These are the activations of a small neural network, seen along a few directions. Each row is one input.
Each table varies a few parts of the input and shows all the possible inputs, shuffled.
A made-up example of a description, with smaller parts first: line(6) and (point or line(9) or (values(3) and ring(5))).
Shared parts are said once, and a part with two or three values counts as separate values.
In the rows, zero is written as 128.

A family of inputs:
x1: [163 186 161  58 151  74 122 129 126 198 157 162]
x2: [132  81 108 185  91  97 154 207 151 109 152  50]
x3: [164  71  19 184 145 163  71 200 179  72  98 106]
x4: [137 181 185  90 180 122  76 110  87 201 154 160]
x5: [111 188 153  39 121  79 144  80 141 144 110 197]
x6: [116  66 142 222 130 143 113 184 117 114 151  58]
x7: [113 192 149  26 120 113 175  34 102 115 120 168]
x8: [194 171  64  53 209 142  39 117 157 160  87 212]
x9: [ 88  85 110 168  61 104 177 163 165  57 102  88]
x10: [ 97  89 110 156  63 140 211 120 130  34 110  61]
x11: [ 99  58 147 243 108 191 147 136 108 125 146  84]
x12: [121 169 189 112 156 168 107  56  73 208 148 190]
Changing only one part turns x4 into x6. The same change can be made to x7. Which row results? -> x10
Describe the family of inputs behind these rows. -> values(2) and (point or line(5))

A family of inputs:
x13: [142 111 116 148 180 173  93 112 113 131 125 124]
x14: [135 165 141  68 129  99 156  95 131 170 132 158]
x15: [149 132 126 111 136 167 133  99 117 151 137 151]
x16: [174 114 120 142 149 139 116 154 127 156 140 118]
x17: [120 166 138  85 116 140 148  76 115 164 128 173]
x18: [134 113 133 159 159 163  74 133 113 126 115 126]
x19: [163 140 124 130 159 132  99 148 111 144 153 100]
x20: [153 123 117 158 145 131 100 168 136 170 136 123]
x21: [136 142 144 105 161 166 118  85  99 123 121 137]
x22: [114 165 163  76 138 137 130  67  98 128 111 156]
x23: [110 108 130 163 160 137  68 151 133 126 110 149]
x24: [ 99 184 151  72 140 114 127  68 116 118  99 185]
x25: [126 173 137  58 128  76 148  99 152 153 118 181]
x26: [ 87 105 178 187  60 113 209 146 108 118 153  71]
x27: [ 72  82 168 189  57 140 198 112 112 114 151  87]
x28: [122  74  38 152  91 146 153 150 180  64  96 103]
x29: [119 197 152  50 129  75 128 104 129 131 127 157]
x30: [143  97 102 166 147 160  92 140 140 160 135 145]
x31: [ 83 119 189 175  67 105 190 144  96  94 164  54]
x32: [136 109 122 155 142 101  90 182 160 160 127 147]
x33: [151 133 127 144 153 119  83 167 121 144 146 108]
x34: [130 122 133 141 149  93  69 184 144 139 138 126]
x35: [133  95  57 131 105 100 145 177 172  47 109  70]
x36: [111  84  57 155 116 146 143 138 160  32  84  94]
x37: [154 116 103 157 145 175 112 126 119 160 139 140]
x38: [ 66  94 196 189  72 143 183 110  86  75 132  71]
x39: [156 152 126 106 146 135 145 123 122 166 144 134]
x40: [118 163 142  72 111 112 141  82 135 137 111 198]
x41: [142  90  61 145  86 115 165 181 178  60  98  86]
x42: [127 106 129 164 120 140  78 162 142 149 119 160]
x43: [134 174 152  55 138  88 139  92 116 145 143 143]
x44: [158 147 125  88 161 116 125 121 114 142 156 120]
Describe the family of inputs behind these rows. -> line(4) and (values(2) or line(6))
Changing only the line(4) part turns x32 into x23. The same change can be made to x41. Which row results? -> x36
List by row number the other rows that have the line(4) part in common with x33. -> x19, x29, x31, x34, x35, x43, x44
Which other rows does x28 become when the values(2) part takes its other values? List them by row number. -> x27
